A small network was shown many inputs. Here are its activations along a few directions, one row for each input.
In each table, some parts of the input vary, and every possible input appears once, in random order.
Descriptions start from the smaller parts, as in this example, which fits no table here: one of 2 separate values, together with either a single point or one of 11 places along a line or (one of 4 places along a line, together with one of 8 places around a ring).
Shared parts are said once, and a part with two or three values counts as separate values.
In the rows, zero is written as 128.

Table:
r1: [122 121 126 107  91 102 209 146 127 123  92 141 114  96  91 119 172]
r2: [ 83 121  89 167 190 103  64 169 118  86 172 168 185 180  39 202  94]
r3: [141 129 134 134 124 145 104 109 129 130 119 124 127 129 159 104 127]
r4: [133 133 121 128  83 108 193 152 131 113  79 152 107  98 102 112 168]
r5: [138 136 121 134  83 112 212 151 126 113  80 162 103 100  98 117 166]
r6: [144 140 131 121 124 138 112 121 127 159 109 106 122 142 178 117 116]
r7: [146 133 155 118 147 159  82  98 136 155 163  96 122 128 187 114 105]
r8: [138 127 146 132 142 154  87  97 135 127 154 118 128 126 158 111 116]
r9: [ 81 107 104 154 176 119 103 150 129  76 204 160 168 161  30 192  98]
r10: [132 128 140 130 149 152  90 101 135 131 157 115 129 133 151 124 108]
r11: [135 130 127 132 131 142 107 114 129 134 122 122 128 136 153 117 119]
r12: [140 134 148 115 153 156  85 102 136 159 166  94 123 136 180 126  97]
r13: [126 125 119 123  88 101 197 143 120 113  80 143 116  99  95 110 170]
r14: [ 78 112  94 171 186 109  89 153 114  75 186 164 177 161  43 205 101]
r15: [150 138 137 124 117 141 109 116 128 155 106 109 121 135 185 104 124]
r16: [126 123 123 126  89 101 193 148 129 114  79 149 109  97  96 109 171]
r17: [149 141 144 107 136 146 100 114 135 179 136  88 116 141 192 126  99]
r18: [115 113 123  98  96  96 203 139 112 114  94 132 123  99  95 111 175]
r19: [155 139 150 110 129 149  97 109 136 174 133  90 115 134 199 113 107]
What do these inputs look like to the network?
Answer: either one of 3 separate values or one of 6 places along a line or (one of 2 separate values, together with one of 5 places around a ring)
What sort of input is r1?
Answer: one of 6 places along a line
Which other rows belong to the same alternative as r1? List them by row number.
Answer: r4, r5, r13, r16, r18

Table:
r20: [149 135 146 122 116 146 125 110 137 144 122 115 109 115 168 102 130]
r21: [126 116 146 119 135 146 129  98 132 118 165 118 123 110 133 116 129]
r22: [124 122 138 110 139 136 127 113 127 139 155 107 128 127 139 131 119]
r23: [142 139 120 124 103 116 142 141 122 147  74 126 121 130 152 112 142]
r24: [148 140 138 113 119 136 123 125 132 165 112 105 114 132 175 116 120]
r25: [125 127 118 140 108 117 164 140 126 106 105 152 123 117  98 125 148]
r26: [102 127 105 173 209 142   7 134 125 109 202 139 181 195 106 194  59]
r27: [143 133 128 133 100 127 144 125 127 127  84 136 116 115 145  97 150]
r28: [114 115 133 125 131 125 144 125 131 103 152 139 130 111  90 129 140]
r29: [112 120 125 117 134 113 142 140 127 123 142 128 134 126  97 145 131]
r30: [123 133 111 131 113 105 162 156 121 127  96 143 128 131 106 141 140]
What do these inputs look like to the network?
Answer: either a single point or (one of 2 separate values, together with one of 5 places around a ring)
Change only the place on the ring of 5 in r22. List by row number the other rows that result.
Answer: r23, r24, r29, r30

Table:
r31: [105 123 100 146 124  97 156 164 119  96 110 164 143 134  61 155 143]
r32: [169 151 142 116 105 146 110 114 132 182  81  96 105 132 221  91 122]
r33: [ 88 117  92 159 152  97 128 167 117  79 143 173 163 150  34 181 126]
r34: [122 130 108 134  97  97 183 161 120 113  76 156 124 118  88 129 160]
r35: [118 113 146 115 141 141 132 104 134 114 176 119 126 110 115 125 127]
r36: [135 119 154 103 113 141 159 101 135 131 143 111 107  94 142  99 145]
r37: [152 125 161  91  86 142 186  97 136 147 109 103  88  78 169  73 162]
r38: [135 138 127 140 160 146  56 121 129 149 148 112 143 164 167 144  87]
r39: [139 136 116 122  69  97 210 157 122 129  43 148 105 102 115 102 178]
r40: [118 132 119 153 188 146  29 125 128 132 182 121 162 180 140 170  70]
r41: [152 145 134 128 133 146  83 118 131 166 115 104 124 148 194 117 105]
r42: [101 106 138 128 169 141 104 108 133  97 210 128 145 126  88 151 110]
What do these inputs look like to the network?
Answer: one of 3 separate values, together with one of 4 places along a line
Changing only the place on the line of 4 turns r38 into r40. The same change can be made to r31. Which row results?
Answer: r33
Change only the choice among 3 separate values in r41. List by row number the other rows that result.
Answer: r34, r36

Table:
r43: [128 134 108 153 115 116 139 146 121 111  90 156 132 133 109 130 140]
r44: [111 123 125 143 193 150  35 114 130 129 204 113 162 175 132 170  68]
r45: [137 129 144  92 117 127 150 118 128 162 122  95 113 114 162 114 134]
r46: [126 135 111 123 110 103 161 161 123 137  90 138 127 135 109 139 139]
r47: [120 116 135 120 113 124 175 123 131 106 139 137 116  98  96 121 151]
r48: [123 121 123 148 116 125 140 126 129  92 114 157 128 111  98 113 150]
r49: [149 142 127 143 119 139 105 123 127 141  98 127 123 137 171 112 124]
r50: [116 119 126 102 110 104 183 142 121 131 116 124 124 113 102 131 151]
r51: [ 93 118 110 152 188 123  69 143 124 100 196 144 169 164  73 190  90]
r52: [146 143 131 115 115 125 127 138 130 169  97 108 116 136 170 123 122]
r53: [146 130 142 137 120 150 108 102 134 122 123 128 119 117 158  93 133]
r54: [142 125 155 109 119 150 143  99 138 137 146 110 107 102 155 102 134]
What do these inputs look like to the network?
Answer: one of 2 separate values, together with either a single point or one of 5 places around a ring
Changing only the choice among 2 separate values turns r48 into r53. The same change can be made to r51. Which row results?
Answer: r44
Change only the choice among 2 separate values in r47. List by row number the other rows that result.
Answer: r54
